These are the activations of a small network on made-up records, seen along a few directions, one row for each record.
Each row is followed by the record's values for the fields K, N, J, F, L, U, H.
Not every record has every field; a missing one is left out.
Other fields move the rows too, some of them a lot.
(in the rows, 500 means zero)
Strong random noise was added to every row along 4 fixed directions; ignore it. To show where, here is one row again and again, with new noise each time:
[463 420 341 473 495 494 203 742 420 569 439 648 394 491 652 512 626  89
 653 257 403]
[445 236 499 679 691 880 570 623 545 627 494 202 652 394 251 615 579 604
 623 591 333]
[686 745 560 640 280 226 363 354 418 355 621 600 449 319 596 586 607 418
 687 265 528]
[583 508 458 632 417 486 380 552 463 497 508 458 518 448 476 593 619 425
 703 354 354]
[542 474 443 582 478 456 372 565 438 513 534 528 465 385 528 543 610 335
 622 332 435]
[539 332 393 628 570 463 521 557 435 579 566 414 502 348 393 502 616 462
 517 386 367]

[548 601 512 415 368 505 495 544 532 509 488 596 507 641 542 458 474 507
 449 502 484]  K=k2 N=n2 J=j4 F=f2 L=l5 U=u2
[635 729 590 489 250 590 277 572 599 420 490 573 553 632 554 622 571 409
 750 410 386]  K=k2 N=n2 J=j4 F=f1 L=l7 U=u2
[351 404 501 436 601 778 394 657 551 566 398 519 509 563 555 549 458 337
 557 573 512]  K=k4
[715 678 561 390 343 428 632 415 690 423 662 550 593 481 371 500 452 630
 470 512 514]  K=k5 N=n2 J=j2 F=f2 L=l3 U=u1 H=h2
[422 433 513 478 563 626 482 557 539 543 448 501 514 554 490 480 478 523
 460 584 501]  K=k2 N=n4 J=j3 L=l1 U=u2
[492 534 596 444 595 489 616 402 594 479 529 474 555 442 548 498 459 485
 490 601 699]  K=k5 N=n4 J=j2 F=f2 L=l5 U=u1 H=h1
[386 469 591 309 635 761 432 593 664 534 466 568 508 456 645 488 457 263
 535 602 700]  K=k5 N=n4 J=j2 F=f2 L=l5 U=u2 H=h2
[522 424 332 519 363 376 465 596 468 556 383 518 449 679 490 452 554 477
 563 383 303]  K=k2 N=n1 J=j1 F=f2 L=l5 U=u2
[441 416 510 466 706 407 665 391 521 474 556 466 538 323 499 452 428 422
 384 596 682]  K=k5 N=n4 J=j2 F=f1 L=l4 U=u1 H=h2
[532 501 353 549 426 112 584 325 362 507 621 616 426 384 586 369 557 484
 395 293 551]  K=k1 N=n1 J=j1 F=f2 L=l5 U=u2 H=h1
[585 523 445 480 367 382 488 498 463 542 526 517 446 542 485 456 514 576
 458 435 401]  K=k2 N=n3 J=j2 F=f2 L=l2 U=u1
[517 619 653 568 439 521 570 343 465 473 546 424 526 410 485 529 433 717
 473 580 607]  K=k2 N=n3 J=j2 F=f2 L=l5 U=u1
[492 613 528 485 383 508 331 528 502 457 452 620 446 515 640 533 497 339
 667 399 582]  K=k2 N=n1 J=j1 F=f2 L=l5 U=u1
[463 399 382 521 583 258 487 530 314 516 548 579 342 289 563 399 615 352
 360 308 528]  K=k5 N=n1 J=j3 F=f1 L=l7 U=u2 H=h2
[617 471 467 563 389 633 569 580 551 560 487 346 623 684 281 536 565 726
 509 549 195]  K=k2 N=n2 J=j4 F=f1 L=l7 U=u2
[401 396 664 506 796 763 738 447 673 516 613 339 579 347 363 582 402 624
 419 777 743]  K=k5 N=n4 J=j3 F=f2 L=l3 U=u2 H=h1
[504 541 624 500 524 711 423 534 607 490 506 426 601 425 453 595 522 495
 615 538 489]  K=k5 N=n4 J=j2 F=f1 L=l7 U=u1 H=h2
[534 481 445 331 479 575 473 610 579 547 534 644 479 607 476 403 478 398
 374 488 476]  K=k2 N=n2 J=j4 F=f1 L=l6 U=u2
[511 492 420 542 478 433 556 521 454 483 451 461 486 515 491 502 552 548
 538 464 445]  K=k5 N=n1 J=j3 F=f2 L=l2 U=u2 H=h2
[614 466 388 340 492 529 539 699 621 597 580 575 523 587 397 416 511 414
 394 414 397]  K=k5 N=n2 J=j4 F=f2 L=l3 U=u1 H=h1
[566 505 550 588 509 480 644 363 574 454 609 359 594 438 389 501 509 642
 531 555 433]  K=k1 N=n4 J=j2 F=f1 L=l7 U=u2 H=h2
[673 492 489 683 383 434 645 361 505 494 559 270 590 506 278 555 580 813
 558 523 273]  K=k2 N=n3 J=j2 F=f1 L=l7 U=u2
[513 556 573 538 498 485 519 447 504 515 537 484 526 564 430 524 506 608
 522 521 421]  K=k1 N=n4 J=j2 F=f1 L=l7 U=u1 H=h1
[527 591 595 468 491 312 469 355 370 463 680 641 359 234 551 399 476 519
 250 400 704]  K=k2 N=n3 J=j2 F=f1 L=l7 U=u1
[571 452 453 635 504 780 403 697 550 554 424 243 634 594 351 676 635 494
 822 451 243]  K=k5 N=n1 J=j3 F=f1 L=l7 U=u1 H=h1
[428 270 411 564 608 683 606 613 463 668 423 306 562 576 320 484 503 717
 423 617 304]  K=k2 N=n3 J=j2 F=f2 L=l2 U=u1
[331 413 538 494 710 800 471 630 555 511 433 456 531 399 553 588 476 367
 621 602 638]  K=k5 N=n1 J=j3 F=f2 L=l3 U=u1 H=h2
[555 524 482 477 433 560 472 578 509 556 507 518 535 584 446 488 513 571
 455 499 382]  K=k2 N=n2 J=j4 L=l1 U=u1
[669 456 440 556 519 381 715 393 577 551 592 373 553 490 352 485 523 654
 459 485 478]  K=k5 N=n3 J=j3 F=f2 L=l5 U=u2 H=h1
[588 654 661 502 555 519 520 353 598 383 639 511 526 323 568 573 519 430
 560 533 732]  K=k5 N=n4 J=j3 F=f1 L=l7 U=u2 H=h1
[558 737 620 602 362 464 451 355 528 299 442 465 539 495 554 634 511 525
 766 491 580]  K=k5 N=n1 J=j3 F=f1 L=l6 U=u2 H=h2
[556 715 692 672 373 479 443 304 467 363 646 438 597 344 475 661 568 615
 764 422 565]  K=k1 N=n1 J=j1 F=f1 L=l7 U=u1 H=h1
[488 499 530 509 459 604 519 474 540 509 448 458 530 581 440 511 459 657
 524 586 472]  K=k2 N=n3 J=j2 F=f2 L=l2 U=u2
[487 294 282 469 531 315 486 624 329 649 508 521 368 508 465 356 573 454
 270 366 310]  K=k2 N=n3 J=j2 F=f1 L=l7 U=u1
[557 549 513 634 442 435 611 336 511 394 465 381 587 517 442 596 478 578
 677 559 508]  K=k2 N=n1 J=j1 F=f1 L=l4 U=u2
[427 688 612 327 512 496 350 506 575 413 530 733 398 563 774 401 425 235
 535 470 783]  K=k1 N=n4 J=j3 F=f2 L=l5 U=u2 H=h1
[467 442 439 422 516 729 409 672 643 549 362 439 586 655 497 599 507 410
 730 582 385]  K=k5 N=n3 J=j2 F=f2 L=l3 U=u1 H=h2
[508 795 678 593 335 573 385 411 543 306 413 478 534 478 665 690 499 443
 853 484 646]  K=k5 N=n1 J=j3 F=f2 L=l5 U=u2 H=h2
[430 567 603 380 498 806 402 620 565 519 447 594 526 615 541 527 454 472
 488 607 555]  K=k2 N=n2 J=j4 L=l1 U=u2
[595 393 275 415 452 207 566 589 474 591 561 646 419 566 490 322 549 435
 297 367 358]  K=k2 N=n2 J=j4 F=f2 L=l2 U=u2

Here are new rows. What are their fields?
[454 274 372 642 597 464 732 445 470 528 386 288 590 592 312 495 477 665
 496 617 366]  K=k2 N=n1 J=j1 F=f1 L=l4 U=u2
[574 485 506 394 509 740 516 658 608 541 558 455 576 537 390 516 549 469
 468 512 393]  K=k5 N=n2 J=j4 F=f1 L=l7 U=u2 H=h2
[488 543 444 404 370 439 317 585 413 510 430 624 376 648 576 439 527 431
 453 402 416]  K=k2 N=n3 J=j2 F=f1 L=l7 U=u2
[568 488 437 621 399 395 591 458 490 506 420 381 570 672 388 513 529 745
 529 552 274]  K=k2 N=n4 J=j3 L=l1 U=u2
[539 643 463 488 337 295 364 488 453 436 424 648 431 634 655 489 522 428
 561 418 463]  K=k2 N=n4 J=j3 L=l1 U=u2
[483 585 654 577 505 559 582 357 527 430 502 442 560 471 480 545 453 693
 499 652 596]  K=k2 N=n4 J=j3 L=l1 U=u2
[292 277 384 436 647 697 371 750 435 678 344 506 441 577 574 455 484 331
 463 509 447]  K=k2 N=n3 J=j2 F=f2 L=l5 U=u1
[579 690 758 545 395 827 528 424 614 426 553 375 655 533 364 635 471 766
 577 674 507]  K=k2 N=n2 J=j4 F=f1 L=l7 U=u2
[495 283 458 453 714 588 575 618 540 627 690 511 499 266 396 405 536 369
 283 466 526]  K=k2 N=n2 J=j4 F=f1 L=l7 U=u1
[457 445 523 533 580 564 533 504 499 538 499 464 522 475 471 489 491 576
 444 583 505]  K=k2 N=n4 J=j3 L=l1 U=u1
[576 748 512 556 190 294 357 417 433 391 360 565 462 705 664 570 507 531
 708 418 428]  K=k2 N=n3 J=j2 F=f2 L=l5 U=u2
[629 693 662 532 359 525 549 382 523 419 611 507 561 476 428 535 504 685
 456 535 518]  K=k2 N=n2 J=j4 F=f1 L=l7 U=u2
[532 444 382 493 509 277 498 489 381 531 509 516 427 423 514 440 568 444
 420 382 426]  K=k5 N=n3 J=j2 F=f1 L=l7 U=u1 H=h2
[537 404 457 614 510 519 476 557 480 546 554 435 507 395 377 514 579 508
 528 398 378]  K=k2 N=n1 J=j1 F=f1 L=l7 U=u1
[346 341 431 322 683 586 365 723 462 606 509 713 380 446 644 374 520 140
 300 438 597]  K=k2 N=n2 J=j4 F=f1 L=l7 U=u2
[564 821 677 601 308 440 421 270 504 281 437 485 564 549 615 676 431 544
 793 559 630]  K=k2 N=n3 J=j2 F=f1 L=l4 U=u1
[395 745 691 361 440 588 237 479 437 425 491 754 374 413 797 531 415 319
 522 482 826]  K=k2 N=n3 J=j2 F=f2 L=l2 U=u1
[378 470 454 364 523 513 331 677 501 567 360 611 447 565 689 454 508 229
 529 430 506]  K=k5 N=n4 J=j2 F=f2 L=l5 U=u1 H=h2
[675 745 734 616 299 616 579 279 603 404 584 318 643 474 395 636 449 829
 676 619 537]  K=k2 N=n3 J=j2 F=f2 L=l5 U=u1
[482 617 618 512 494 688 426 510 603 461 452 453 550 534 489 658 458 546
 692 556 577]  K=k5 N=n3 J=j3 F=f2 L=l3 U=u1 H=h1
